A small network was shown many inputs. Here are its activations along a few directions, one row for each input.
In each table, some parts of the input vary, and every possible input appears once, in random order.
Descriptions start from the smaller parts, as in this example, which fits no table here: one of 3 separate values, together with either a single point or one of 9 places around a ring or (one of 4 places along a line, together with one of 8 places around a ring).
Shared parts are said once, and a part with two or three values counts as separate values.
In the rows, zero is written as 128.

Table:
R1: [169 132  89 146 136  97 109 123 126 109 133  64 139]
R2: [167 126  69 147 171 112 122 109 137 108 157  78 140]
R3: [ 73 156 178 136 111 162 129 158 134 136 114 163 111]
R4: [138 124 123 145 115  51 128 153 130  91 108  52 145]
R5: [112  70 167  76  80 153 143  65 118 169 124 222  98]
R6: [153 127 108 166 127  75 127 139 135 115 129  55 139]
R7: [172  34 108 121 115  82 133  74  92 139 154 106 140]
R8: [126 154 128 114 153 199 147 139 144 134 136 201 114]
R9: [162 133  75 145 164 105 123 118 127 129 144  65 139]
R10: [100 163 158 113 119 186 122 143 129 133 116 177 130]
R11: [110 164 138 119 151 190 136 138 128 152 120 189 121]
R12: [ 53 154 193 109  94 124 118 176 136 120 101 165 120]
- What do these inputs look like to the network? => one of 2 separate values, together with either a single point or one of 5 places along a line
- Changing only the choice among 2 separate values turns R6 into R3. The same change can be made to R9. Which row results? => R11

Table:
R13: [ 89 143 161 122 119 120 121 171 120 100 115 129 137]
R14: [150  91 124 134 106  76 145 101 131 123 127  93 125]
R15: [155  93 118 126 103  77 123 113 114 116 122  94 145]
R16: [ 98 144 160 135 110 117 127 174 128 106 113 140 137]
R17: [110 150 138 150 132 143 104 129 120 150 130 103 134]
R18: [155  85 121 127 105  80 133 112 121 122 120  91 133]
R19: [146  92 120 116 114  78 118 108 106 110 125  86 146]
R20: [139 164 120 123 133 138 143 134 162 113 120 137 115]
R21: [101 135 162 136 112 119 133 174 135 112 110 136 123]
R22: [122 152 136 154 121 146 108 139 111 150 121 107 136]
R23: [145 125  86 143 167 131 139 120 132 134 152 120 122]
R24: [147 126  94 137 172 136 128 124 131 129 155 117 143]
R25: [126 161 107 116 138 135 127 131 158 111 121 135 112]
R26: [ 85 138 156 134 118 110 132 161 143 113 119 134 114]
R27: [130 125 142  84 127 171 141  91 132 140 113 226 110]
R28: [133 168 115 102 140 145 116 141 137  96 120 130 136]
R29: [139  90 113 128 112  71 130  99 126 123 127  93 122]
R30: [109 148 130 156 129 135 112 127 122 157 128 106 113]
R31: [152 129  94 131 172 140 129 129 114 120 153 113 146]
R32: [153  77 117 115 142 190 142  76 114 144 157 188 118]
R33: [127 164 114 109 141 140 115 135 156 105 124 134 133]
R34: [148  45 141  82  82 109 123  68 108 153 153 173 109]
R35: [141  89 119 123 115  75 117 103 123 119 129  91 142]
R36: [102 111 155 123  95 190 132  89 102 185 133 179 122]
R37: [ 78 102 181  78 106 148 149 128 118 162 114 213 113]
R38: [ 98 140 167 143 113 113 147 163 146 115 118 137 118]
R39: [143 160 116 115 134 144 130 145 153 111 112 136 124]
R40: [161 121  94 143 165 140 142 132 128 132 144 119 132]
R41: [121 150 142 163 124 138 128 128 127 158 126 107 118]
R42: [140 169 113 112 131 141 122 145 145 104 117 139 137]
R43: [ 85 139 161 129 119 118 124 164 141 109 119 131 136]
R44: [114 152 137 144 131 148 102 136 101 142 126  98 135]
R45: [159 129  91 140 163 137 133 133 121 127 148 122 145]
R46: [155 127  97 148 164 135 153 121 137 134 151 120 124]
R47: [124 145 138 156 124 145 115 138 117 157 117 104 124]
- Changing only one part turns R32 into R27. The same change can be made to R31. Which row results? => R28
- What do these inputs look like to the network? => one of 5 separate values, together with either a single point or one of 6 places around a ring
- Change only the place on the ring of 6 in R45. List by row number the other rows that result. => R23, R24, R31, R40, R46
- Which other rows agree with R19 in the choice among 5 separate values? List them by row number. => R14, R15, R18, R29, R34, R35

Table:
R48: [142 105 120 149 109  62 111 124 115 117 127  50 138]
R49: [ 65 167 192 121 106 174 130 166 132 141 102 188 117]
R50: [ 76 181 167 127 133 192 125 164 133 144 113 182 116]
R51: [164  74  99 149 123  69 121  93 104 128 143  55 143]
R52: [135 139 117 173 128  69 115 156 131 107 124  38 141]
R53: [135 107 129 112 111  88 128 129 132 107 122 115 131]
R54: [147 154  93 172 153  87 115 152 133 114 132  36 146]
R55: [107 117 155 114 118 191 137 106 115 172 132 199 108]
R56: [ 70 132 195 103  87 162 129 139 121 153 106 202 113]
R57: [175  94  89 122 143 111 135  96 123 128 145 117 132]
R58: [145 109 117 109 132 153 140  95 129 141 137 168 118]
R59: [138 149 113 120 150 168 130 123 139 126 135 157 125]
R60: [181  91  83 152 140  89 124  92 107 137 147  56 142]
R61: [141 158  99 136 156 113 128 153 144  99 128  97 137]
R62: [128 142 126 133 129  97 131 159 144  93 120 102 134]
R63: [166 133  83 136 160 123 127 123 134 112 144 103 140]
R64: [ 90 105 175 104  99 167 135 109 115 167 128 203 108]
R65: [171 128  77 167 156  99 117 120 121 124 147  40 151]
R66: [158  77 108 115 127  92 136  98 122 119 140 117 133]
R67: [127  96 138  99 113 132 139  98 129 136 132 172 117]
R68: [ 96 159 156 115 118 142 133 158 145 110 107 160 123]
R69: [105 124 160  97  99 130 131 130 135 123 111 173 119]
R70: [ 99 158 151 126 136 206 126 135 125 158 131 188 115]
R71: [112 173 130 121 146 157 128 154 147 114 117 151 124]
- What do these inputs look like to the network? => one of 4 places along a line, together with one of 6 places around a ring
- Changing only the place on the line of 4 turns R71 into R61. The same change can be made to R69. Which row results? => R53
- Start at R60 and move only the place on the ring of 6, one step at a time. The first step leads to R51. Which rows follow, in order? => R48, R52, R54, R65
- Change only the place on the line of 4 in R64. List by row number the other rows that result. => R51, R66, R67

Table:
R72: [109 156 143 151 118 103 116 165 133 118 113  86 135]
R73: [106 133 159  88 121 211 138 106 128 159 126 237 104]
R74: [ 49 174 204 114 104 175 132 185 140 129  99 203 111]
R75: [ 80 179 165 111 132 214 137 149 148 144 115 222 107]
R76: [139 159 104 149 159 143 125 139 133 131 136 106 133]
R77: [143  77 129 114 104  82 132 100 120 123 129 121 125]
R78: [115 155 136 140 119  92 120 168 140  96 109  91 135]
R79: [154 108 106 142 142 148 129  97 109 153 147 121 131]
R80: [137  78 134 125 102  94 130  98 113 145 133 115 125]
R81: [160 109 101 135 144 139 132 100 119 145 148 125 131]
R82: [144  76 127 111 106  79 135  99 123 117 129 119 131]
R83: [160 108  97 126 145 135 129 101 123 132 148 126 132]
R84: [138 157 100 140 160 140 123 140 138 118 138 107 134]
R85: [148 156  95 132 161 127 133 144 145 104 130 107 136]
R86: [118 155 135 137 121  89 125 167 143  91 108  90 139]
R87: [136  78 132 119 103  92 128  97 115 132 135 118 127]
R88: [132 157 110 157 158 151 121 135 124 139 136 103 134]
R89: [102 153 149 157 119 111 111 161 124 126 113  84 134]
R90: [108 155 141 145 119 100 115 165 136 104 115  89 137]
R91: [166 107  93 120 146 127 133 104 128 124 143 128 130]
R92: [146 157  96 135 160 131 128 144 142 110 132 109 132]
R93: [ 83  98 188  77  85 163 138 109 115 159 114 230 110]
R94: [168 106  92 117 147 124 136 104 132 118 142 125 134]
R95: [131  78 139 131  99 105 128  96 103 153 133 111 125]
- Changing only one part turns R73 into R93. The same change can be made to R83. Which row results? => R87
- What do these inputs look like to the network? => one of 4 places along a line, together with either a single point or one of 5 places along a line
- Start at R72 and move only the place on the line of 4, one step at a time. The first step leads to R76. Which rows follow, in order? => R81, R80
